These are the activations of a small neural network, seen along a few directions. Each row is one input.
In each table, some parts of the input vary, and every possible input appears once, in random order.
A made-up example of a description, with smaller parts first: one of 8 places around a ring, together with either a single point or one of 9 places along a line or (one of 2 separate values, together with one of 6 places along a line).
Shared parts are said once, and a part with two or three values counts as separate values.

Other details of the inputs shift rows strongly along two fixed directions, in all tables alike. That doesn't count.

A family of inputs:
row 1: -0.358 -5.200  4.760 -6.958  1.871  4.538 -0.068 -4.023  0.255  2.428  6.984  3.050
row 2:  2.746  0.251  3.006 -2.781  2.476 -3.376  0.772 -6.095  1.017  6.312 -2.100  1.439
row 3:  1.258 -4.204  6.833 -5.980  0.938  3.863 -0.422 -1.564 -2.878  1.364  7.799  2.753
row 4:  1.677  3.218  1.893  1.470  2.861 -4.303  1.751  0.197 -1.472  0.482 -3.105 -1.288
row 5: -4.361  0.750 -4.201 -0.359 -4.630  6.211 -4.151  4.341  1.448 -5.696  4.344 -1.596
row 6: -3.660 -3.710  0.836 -2.565 -2.647  4.422 -0.808  1.382  0.695  1.845  6.950  4.133
row 7:  0.433  2.349 -0.730  1.478  1.250 -0.775 -3.388 -3.796  0.775  0.920 -3.071 -3.120
row 8: -2.978 -1.898 -3.574 -0.806 -4.329  6.397  0.148  6.339  0.842 -6.000  2.546  0.717
row 9: -4.858 -0.702 -4.548 -2.186 -5.292  5.125 -0.902  6.430  2.526 -3.750  2.519  2.805
row 10:  6.378 -0.612  2.272 -2.531  2.222 -4.906  1.021 -4.415  0.078  4.106  0.385 -0.032
row 11:  1.790  2.742 -0.176 -0.520  0.445 -4.348 -0.361 -0.963 -0.998  3.365 -3.848  1.827
row 12: -3.038 -2.805  3.809 -3.884 -0.954  4.500  0.006  2.110 -1.911 -2.939  6.205  1.874
row 13: -1.160  2.558 -6.644  3.120 -1.190 -2.361 -0.708  3.876 -1.351 -3.045 -6.911  0.566
row 14: -5.451 -2.485 -3.317 -0.665 -2.608  8.286  0.104  4.224  0.741 -5.404  0.357  1.283
row 15:  3.454  0.201  5.015  1.897  3.786 -4.707  2.685 -3.539 -0.402  4.968  0.863 -1.621
row 16:  0.999  0.076  0.340  3.784  0.539 -2.984  1.939 -0.966 -0.471  0.574 -1.678 -0.912
row 17:  3.360 -0.069 -0.203  3.937  1.010 -2.850  1.325 -1.812 -0.863  2.224 -2.671 -0.211
row 18: -3.282  2.959 -4.385  3.948  0.557 -1.024  2.305  3.099  1.327 -2.992 -7.669 -3.225
row 19:  2.140  2.541 -0.715  4.869  0.843 -3.399 -2.982 -3.575  0.074  2.738 -1.156 -2.564
row 20: -0.248  2.452 -4.946  4.099 -1.781 -2.448  1.383  4.654  1.625 -5.149 -6.167 -2.383
row 21:  1.061  0.616  0.946  1.178  1.929 -2.699  2.178 -3.016  0.048  0.486 -4.977 -2.008
row 22:  0.524 -5.791  4.652 -4.255  0.939  3.031 -0.380 -2.637 -0.614  3.751  9.420  3.476
row 23: -1.713  5.453 -5.849  4.907 -1.616 -1.097 -4.588  2.639 -1.108 -3.795 -5.788 -2.461
row 24:  5.288  1.309  4.926 -1.195  3.381 -5.096  3.140 -2.891  0.618  3.207  0.767 -2.502
Description of these inputs: one of 4 separate values, together with either a single point or one of 5 places along a line.
The inputs of row 20 and row 12 match in every part but the choice among 4 separate values. If row 10 is changed in the same way as row 20 into row 12, which row does it become?
Answer: row 13
Which other rows agree with row 1 in the choice among 4 separate values? List them by row number.
Answer: row 2, row 7, row 14, row 18, row 21
Start at row 6 and move only the place on the line of 5, one step at a time. The first step leads to row 22. Which rows follow, in order?
Answer: row 17, row 16, row 15
Change only the choice among 4 separate values in row 7. List by row number the other rows that result.
Answer: row 5, row 19, row 23

A family of inputs:
row 25: -3.429 -1.169 -1.848 -0.508 -1.741  4.215  2.069  5.144  1.343 -3.773  2.315  1.046
row 26: -0.036  3.659 -3.907  3.596 -1.525 -2.469 -1.330  3.339 -1.100 -2.652 -4.114 -0.206
row 27:  2.205  2.151  1.333 -0.466  1.378 -3.058 -2.463 -4.177 -0.445  3.687 -2.583  0.092
row 28: -0.799  0.817 -4.626  3.364 -0.729 -0.120  0.953  1.532  0.318 -1.903 -6.743 -0.421
row 29:  3.377  2.202  1.984  1.689  1.258 -4.038 -0.015 -1.692 -0.996  3.708 -0.524  0.090
row 30: -0.921  0.803 -3.763  4.381 -1.540 -1.325  1.971  2.188  1.298 -2.105 -5.830 -0.715
row 31: -2.602 -0.073 -2.858  0.557 -2.808  3.806 -0.316  4.698  1.064 -2.946  3.835  0.792
row 32: -2.494 -1.689 -1.178 -1.175 -2.619  4.030  0.963  5.221 -0.083 -5.088  1.553  0.607
row 33: -1.276 -3.351  4.663 -2.665  0.731  2.135  1.236 -1.283 -0.595  1.531  4.818  2.434
row 34: -3.729 -1.439 -1.519 -1.800 -1.666  3.160  0.851  5.366 -0.327 -4.773  1.974  0.660
row 35:  0.382 -2.394  5.421 -4.464  1.057  1.493  0.696  0.102 -1.705  0.188  4.714  1.989
row 36:  0.373 -2.722  2.695 -2.184 -0.217  1.633 -0.625 -1.767  0.820  1.708  6.863  1.289
row 37: -0.162 -3.591  2.769 -4.234  1.591  3.185  0.930 -2.249 -0.102  1.251  4.396  1.741
row 38:  1.477  2.066  4.559  2.202  4.572 -1.897  0.445 -4.141 -0.864 -0.905 -1.943 -6.455
row 39:  3.998  1.647  1.233  0.062  1.285 -5.211 -0.362 -1.893 -1.280  2.110 -0.329 -1.177
row 40:  1.903 -1.560  3.123 -3.923 -0.178  0.954 -0.652 -0.872 -0.623  0.111  7.085  0.824
row 41:  0.583 -2.719  1.894 -3.144  0.648  2.718 -1.947 -2.236  0.036  2.052  5.749  1.522
row 42: -0.263  1.777 -4.733  5.253 -2.645 -1.670 -0.557  1.839  1.218 -1.467 -4.099 -0.907
row 43:  2.486  0.419  0.736  1.789  1.202 -4.564 -0.192 -2.855  0.053  3.505 -0.310 -0.721
row 44: -0.084  1.766 -5.548  4.231 -1.791 -0.483 -1.790  1.287  0.380 -1.225 -5.037 -0.596
row 45:  2.194  1.631  0.612 -1.001  1.525 -3.450 -2.132 -4.102  0.363  3.740 -2.200 -0.972
row 46:  3.395  1.670  1.205  1.219  1.330 -4.492  0.525 -1.693 -0.419  3.722  0.019 -1.006
row 47:  2.222  3.069  3.552  3.142  3.318 -2.140 -1.703 -4.498 -1.011 -0.129 -0.505 -6.769
row 48:  2.462  0.955  1.568  2.250  1.090 -4.199 -0.700 -3.069 -0.537  3.566 -0.772  0.400
row 49: -4.910 -1.639 -2.404 -0.253 -1.490  5.296  0.108  3.041 -1.085 -3.294  0.403  2.507
row 50:  2.727 -0.512  1.595  0.701  2.266 -3.785  2.540 -2.687  0.898  2.554 -1.892 -0.511
row 51: -5.035 -2.308 -3.079 -0.877 -1.233  4.808  0.325  3.256 -0.216 -3.143  0.862  1.348
row 52:  4.518  1.561  1.497  1.728  0.190 -3.621  0.555 -1.941 -0.070  3.342 -0.447 -1.003
row 53:  2.373  1.036  1.178 -1.993  2.551 -2.629  0.922 -4.196  1.141  2.604 -3.707 -0.679
row 54: -4.345 -0.627 -0.894  0.089 -1.845  4.316  1.268  5.444 -0.035 -3.221  1.537  2.011
row 55: -1.171  1.861 -5.907  3.895 -0.754 -1.444 -1.747  1.588 -0.092 -0.956 -4.632 -0.629
row 56: -1.097  2.473 -5.225  4.450 -0.954 -0.996 -1.957  1.387 -0.917 -1.113 -5.051  0.505
row 57:  2.671  0.692  1.889 -1.542  1.533 -2.139  0.657 -4.222  0.679  2.806 -4.254 -0.784
row 58:  0.225  1.951 -3.872  2.221 -0.208 -2.307  1.709  3.865  0.529 -3.870 -5.293 -1.069
row 59:  5.347  1.418  1.693  0.508  0.263 -4.299 -0.171 -2.201 -1.149  1.830 -0.520 -1.213
row 60:  0.049 -1.607  2.543 -4.923  0.313  2.847 -2.733 -2.685  1.176  1.978  4.903  0.998
row 61: -5.619 -1.030 -2.515 -2.673 -1.730  4.968 -0.375  2.751  0.970 -3.196  0.181  0.827
row 62:  0.720 -3.054  4.658 -3.211 -0.015  2.619  2.242  0.048  0.088  1.331  5.134  1.010
row 63: -5.629 -0.418 -1.822 -2.077 -2.036  5.400 -0.687  2.542  0.141 -3.332 -0.353  1.929
row 64: -0.345 -2.919  4.490 -3.766  1.013  1.718  2.229  0.120 -0.266  1.647  5.711  1.100
row 65: -2.041  0.898 -4.189  3.994 -0.575 -2.185  2.059  2.512  0.710 -1.918 -5.273 -0.740
row 66:  0.301 -1.703  2.995 -4.441 -0.816  3.221 -2.799 -2.811  0.692  2.036  4.362  0.854
The inputs of row 58 and row 40 match in every part but one. If row 51 is changed in the same way as row 58 into row 40, which row does it become?
Answer: row 55
The inputs of row 25 and row 31 match in every part but one. If row 30 is changed in the same way as row 25 into row 31, which row does it become?
Answer: row 42
Describe the family of inputs behind these rows.
Answer: one of 2 separate values, together with either a single point or (one of 4 places along a line, together with one of 5 places along a line)
Change only the choice among 2 separate values in row 64. List by row number the other rows that result.
Answer: row 46
Start at row 59 and move only the place on the line of 4, one step at a time. The first step leads to row 40. Which rows follow, in order?
Answer: row 39, row 26
Change only the choice among 2 separate values in row 65. List by row number the other rows that result.
Answer: row 43

A family of inputs:
row 67:  2.641  1.328  0.483 -0.387  2.369 -3.449 -0.371 -4.968  0.801  3.611 -4.915 -0.902
row 68:  1.091 -2.309  4.112 -2.668  0.357  2.663 -2.047 -2.926 -0.551  1.395  6.628 -0.436
row 69:  0.634 -1.241  4.363 -3.628  0.110  1.642 -1.406 -1.457  0.141  1.203  7.206 -0.558
row 70: -0.050  4.193 -7.680  5.171 -2.385 -2.252 -1.667  2.802  1.358 -2.528 -6.925 -1.079
row 71: -1.185  2.814 -5.702  6.197 -0.480 -2.222  3.110  4.178  0.953 -3.347 -7.695 -1.737
row 72: -4.690 -1.718 -3.962  0.442 -2.680  4.672  1.753  5.447  1.160 -3.496  0.746  2.332
row 73:  3.813  0.864  0.659  0.237  2.128 -5.429  2.171 -2.552 -0.524  3.028 -3.834  0.342
row 74: -4.920 -1.953 -3.168  0.695 -3.603  4.547  1.569  5.487  1.120 -3.523  0.511  2.554
row 75:  2.653  1.696  1.616  0.428  3.020 -3.452  0.097 -4.951  0.556  2.274 -4.374 -2.860
row 76: -5.017 -1.651 -1.973  1.422 -2.972  4.783  2.076  5.725  0.857 -4.832  1.133  0.782
row 77:  0.271 -3.127  5.099 -4.188  1.342  1.857  1.922 -1.065 -0.971  0.474  5.957  0.846
row 78: -0.586 -1.862  4.026 -3.002  0.621  2.672 -3.068 -3.145 -1.243  3.175  6.678  2.099
row 79:  2.589  2.709  1.550  2.954  2.557 -4.205 -1.818 -4.059 -1.268  3.020 -1.976 -2.090
row 80:  3.613  0.459  1.598  1.517  3.186 -5.459  2.755 -2.129 -0.366  2.292 -3.275 -1.643
row 81: -0.039 -2.440  3.405 -3.818 -0.074  2.845 -3.161 -3.565 -0.770  3.125  6.467  1.279
row 82: -0.152 -2.058  4.250 -2.840  0.518  2.863 -2.717 -3.294 -0.898  1.632  6.928 -0.562
row 83: -3.789 -0.584 -4.504  0.543 -3.766  5.161 -2.935  3.401  0.644 -3.389  1.819  1.148
row 84: -4.255 -0.425 -3.083 -1.464 -2.768  4.728  0.326  5.907 -0.116 -4.346  0.104  2.099
row 85:  0.384 -2.989  5.713 -4.397  1.177  1.734  1.264 -0.791 -1.215  0.122  5.433  1.109
row 86:  4.011  2.804 -0.009  0.815  0.831 -5.528 -0.977 -2.856  0.431  3.589 -2.607 -0.995
row 87: -1.261  2.140 -7.136  4.776 -1.000 -3.080  1.735  4.115  0.906 -2.415 -8.179 -0.016
row 88:  3.944  0.959  1.354  0.019  1.948 -5.517  1.506 -2.307 -0.796  2.680 -4.328  0.642
row 89: -4.337 -0.189 -1.895 -0.838 -2.117  4.938  0.822  6.185 -0.354 -5.748  0.767  0.318
row 90:  4.637  2.583  0.885  2.015  1.678 -4.511 -0.939 -3.183  0.145  2.004 -2.270 -2.673
The inputs of row 71 and row 72 match in every part but one. If row 77 is changed in the same way as row 71 into row 72, which row does it become?
Answer: row 73
Describe the family of inputs behind these rows.
Answer: one of 2 separate values, together with either a single point or one of 5 places along a line or one of 6 places along a line
Change only the place on the line of 5 in row 82. List by row number the other rows that result.
Answer: row 68, row 69, row 79, row 90
